Small tables with named rows and columns. After each table, cells are looked up by row and column.

Vazoz =
,Kevegu,Pup,Lovis,Rolaler,Zatogep
Zem,232,75,619,452,83
Zapeso,421,136,-389,360,221
Dok,230,81,622,450,81
Nenotob,-491,464,-82,-179,-76
Zetiru,388,8,838,628,31
Teluzom,184,113,-151,522,166
Fanis,457,323,279,-423,113
Davas,307,-263,-81,86,-230
Bunof,-944,785,-177,-441,-98
Tagadu,308,-265,-80,78,-233
Kot,-487,462,-82,-165,-66

Zetiru, Pup -> 8
Zem, Rolaler -> 452
Zetiru, Zatogep -> 31
Kot, Kevegu -> -487
Zapeso, Zatogep -> 221
Zapeso, Kevegu -> 421
Davas, Rolaler -> 86
Zetiru, Lovis -> 838
Davas, Lovis -> -81
Bunof, Zatogep -> -98
Nenotob, Kevegu -> -491
Zem, Kevegu -> 232
Which row has the largest Kevegu? Fanis

Table Dizez
fields: Basulag, Pibez, Tikidem, Lev, Gedaz, Fut, Nuz, Dat, Rozeviz
Melu: [-39018, -29141, -334, -11235, -14056, 28921, 17832, 22019, 7248]
Mikedo: [-19000, -28201, 12536, 19171, 36524, -9438, -15576, 13091, 11431]
Gedag: [-69735, 62190, 40991, 67716, -60985, -32678, -22363, -29813, -55197]
Gonibe: [56376, -20908, -33612, 4254, -20052, -20534, -27667, 49643, -40062]
Feb: [22615, -33396, -41730, 11184, -50903, 1266, -17494, -47084, 41912]
Tabisov: [58028, 42524, 69083, -42781, -45998, 25246, -33863, -7586, 5713]
Fiz: [-3864, 341, -14444, 7588, 10245, -13347, 186, -10827, -7906]
Pume: [-1579, -44026, 25046, 26280, 35298, 10818, 1500, 29946, 21753]
Zul: [-8762, 6155, 1842, -36188, 19584, -46772, 12173, -33098, 58582]
Dasake: [3143, 26279, -59378, 22329, -10248, -2688, 7463, 22309, 19327]
Mula: [-40611, -52898, 34796, -42960, 6693, 4800, 10997, -31009, -36357]
Muzuze: [16455, -6220, 13322, -6400, 24150, -51028, 48851, 3488, -35996]
Dis: [-22338, -6061, 7107, 30108, -13797, -14720, 15474, 22256, 1285]

Dat of Fiz = -10827
Basulag of Pume = -1579
Rozeviz of Dasake = 19327
Pibez of Tabisov = 42524
Dat of Melu = 22019
Nuz of Gedag = -22363
Gedaz of Fiz = 10245
Rozeviz of Fiz = -7906
Lev of Muzuze = -6400
Tikidem of Pume = 25046
Basulag of Mikedo = -19000
Rozeviz of Melu = 7248
Nuz of Gonibe = -27667
Nuz of Feb = -17494
Rozeviz of Mula = -36357
Fut of Zul = -46772

Ger
|  | Vufopiv | Folerim | Senire |
|---|---|---|---|
| Nobuviv | -3 | -14 | -10 |
| Pup | -14 | 32 | 35 |
| Kig | -31 | 32 | -14 |
| Mibufu | -30 | 37 | 4 |
| Zatumon | -10 | 8 | 3 |
| Nem | 3 | -15 | -1 |
| Rasupa | -21 | 25 | 6 |
| Vekeb | 16 | 27 | 83 |
| Ligito | -33 | -10 | -68 |

Folerim of Ligito = -10
Senire of Pup = 35
Senire of Nem = -1
Vufopiv of Mibufu = -30
Folerim of Kig = 32
Folerim of Nobuviv = -14
Folerim of Mibufu = 37
Senire of Mibufu = 4
Vufopiv of Kig = -31
Folerim of Vekeb = 27

Fomaka.csv
,Kevim,Mimufot,Potiso,Kisov,Duv,Sosife,Kalize,Remotaf,Lopavov,Vidig
Ramadi,4547,1936,4578,4085,5969,4689,-915,1933,341,4233
Pupofo,3777,2464,3733,3379,4352,3825,1067,2337,1337,3591
Letuta,3548,1686,4320,4148,5136,4548,-314,1359,1537,3618
Numoro,2246,1767,3089,3736,3138,3496,1674,1351,3306,2694
Bar,2150,3576,1753,1582,1149,1423,4762,3838,3548,2041
Luf,3418,1033,4595,4940,5523,5199,-1040,366,1694,3797
Kege,5415,97,6862,6563,9559,7487,-5253,-667,-1038,5870
Zan,3263,3671,2205,1651,2228,1789,3697,4309,2147,2609

What is the Duv of Luf in Fomaka?
5523
What is the Sosife of Ramadi in Fomaka?
4689
What is the Kalize of Luf in Fomaka?
-1040
What is the Kalize of Ramadi in Fomaka?
-915
What is the Lopavov of Zan in Fomaka?
2147
What is the Lopavov of Bar in Fomaka?
3548
What is the Kevim of Numoro in Fomaka?
2246
What is the Kalize of Zan in Fomaka?
3697
What is the Remotaf of Numoro in Fomaka?
1351
What is the Potiso of Luf in Fomaka?
4595
What is the Sosife of Kege in Fomaka?
7487
What is the Vidig of Pupofo in Fomaka?
3591

Table Nok
	Vip	Levo	Kamole	Mozosip	Migado	Silurok	Nuledim	Lorig	Nuro
Labimi	0.37	0.66	0.57	0.45	0.80	0.43	0.55	0.36	0.87
Fanel	0.16	0.55	0.26	0.60	0.78	0.79	0.73	0.53	0.85
Zezema	0.29	0.44	0.66	0.38	0.89	0.44	0.65	0.52	0.60

What is the Migado of Zezema in Nok?
0.89
What is the Levo of Labimi in Nok?
0.66
What is the Migado of Labimi in Nok?
0.80
What is the Vip of Labimi in Nok?
0.37
What is the Vip of Fanel in Nok?
0.16
What is the Migado of Fanel in Nok?
0.78
What is the Mozosip of Labimi in Nok?
0.45
What is the Nuledim of Zezema in Nok?
0.65

Mafa =
,Subudup,Zapek,Fudo,Terur
Morome,492,429,147,831
Revev,176,122,538,366
Vodu,464,192,140,420
Lifa,771,329,322,315
Nogiv,748,179,385,783
Gupura,520,574,292,553
Bom,340,525,963,353
Fiboke,638,455,627,163
Bil,607,124,394,130
Feged,384,875,475,635

Bom, Zapek => 525
Vodu, Subudup => 464
Fiboke, Subudup => 638
Lifa, Fudo => 322
Vodu, Terur => 420
Nogiv, Zapek => 179
Gupura, Zapek => 574
Revev, Fudo => 538
Fiboke, Zapek => 455
Feged, Zapek => 875
Bom, Terur => 353
Bom, Fudo => 963
Fiboke, Terur => 163
Morome, Terur => 831
Morome, Zapek => 429
Lifa, Subudup => 771
Gupura, Fudo => 292
Bil, Terur => 130
Row with the largest Zapek: Feged

Ris:
cols = Zigato, Lolo
Zevup: [115, 59]
Puv: [197, 167]
Mamug: [239, 218]
Sebe: [237, 44]
Paz: [85, 141]
Tum: [19, 138]
Runamu: [107, 251]
Vik: [77, 121]
Zegogen: [65, 112]
Vobi: [122, 137]

Sebe, Zigato -> 237
Vobi, Zigato -> 122
Puv, Zigato -> 197
Tum, Lolo -> 138
Puv, Lolo -> 167
Paz, Zigato -> 85
Runamu, Lolo -> 251
Zegogen, Zigato -> 65
Zegogen, Lolo -> 112
Zevup, Lolo -> 59
Vik, Zigato -> 77

Fale:
        Menuviv  Bal  Gif  Kip  Laduf  Suk  Zereko  Bepa  Taf  Zud
Koza        659  670  821  472    500  643     600   486  519  547
Val         642  522  545  448    595  731     845   534  454  429
Zar         516  728  648  714    994  729     361   836  549  728
Zis         285  646  557  459    900  500     706   520  413  713
Vugofe      480  602  455  386    372  719     453   531  667  443
Tizu        595  626  557  543    486  630     577   643  721  591
Sivugi      966  422  395  653    624  761     708   768  635  620
Lukan       546  714  755  416    572  590     652   490  514  581
Vez         659  756  511  563    608  852     473   830  734  605
Lebe        712  518  722  701    434  710     373   670  886  127
Baf         869  618  665  916    835  710     612   942  776  460
Benum       774  663  613  710    835  869     605   860  564  878

Zereko of Val = 845
Kip of Koza = 472
Gif of Lebe = 722
Taf of Lebe = 886
Taf of Vugofe = 667
Zud of Zis = 713
Suk of Vez = 852
Which row has the largest Suk? Benum

Bav.tsv
	Zat	Vizero	Tadi	Lige	Pabedip	Mab	Lume	Gam	Kamil
Dov	8055	4069	8254	4722	6396	5398	7341	6356	8291
Popu	5400	7153	4994	5744	4984	7051	5901	7002	5279
Rali	6221	3726	6944	5226	7118	4626	2066	6144	6437

Tadi of Dov is 8254
Mab of Popu is 7051
Lume of Dov is 7341
Vizero of Popu is 7153
Kamil of Rali is 6437
Pabedip of Rali is 7118
Lume of Popu is 5901
Pabedip of Dov is 6396
Pabedip of Popu is 4984
Gam of Popu is 7002
Kamil of Popu is 5279

Pegu =
         Ratozun  Fumova  Kura  Nin  Vube  Banogob  Fitivu  Zifo
Kol           89     236   162  231   235       89      43    47
Padagim      163     168   121  214   172      107     160    82
Mivibek      127     205   141  222   208      102      99    64
Zuz          131     122   148   96   138      172     120   178
Ziz          183     123   111  168   129      133     200   128

Ziz, Nin => 168
Padagim, Fitivu => 160
Ziz, Zifo => 128
Mivibek, Zifo => 64
Padagim, Zifo => 82
Zuz, Zifo => 178
Zuz, Nin => 96
Kol, Ratozun => 89
Kol, Vube => 235

Gimo:
cols = Bol, Doloned, Ziro, Zem, Besi, Ludi, Fomebo, Biloka, Susom
Merulap: [183, 826, 420, 421, 580, 194, 344, 574, 423]
Raruvuk: [87, 767, 424, 390, 541, 249, 439, 530, 376]
Gen: [94, 792, 425, 397, 557, 231, 419, 544, 384]
Kuro: [227, 815, 417, 427, 575, 193, 322, 573, 436]
Vodig: [149, 666, 416, 374, 476, 324, 482, 477, 375]
Sezupu: [132, 682, 417, 375, 486, 313, 479, 484, 372]
Kudenos: [116, 699, 420, 377, 497, 300, 474, 493, 370]
Zapa: [113, 812, 424, 405, 569, 215, 395, 558, 395]
Ranerov: [143, 825, 422, 414, 578, 202, 369, 569, 409]
Zarilo: [91, 743, 423, 385, 526, 268, 454, 515, 371]
Bezupo: [101, 720, 421, 380, 511, 285, 466, 503, 370]

Merulap, Zem => 421
Bezupo, Susom => 370
Raruvuk, Zem => 390
Merulap, Besi => 580
Vodig, Ludi => 324
Ranerov, Bol => 143
Which row has the largest Besi? Merulap

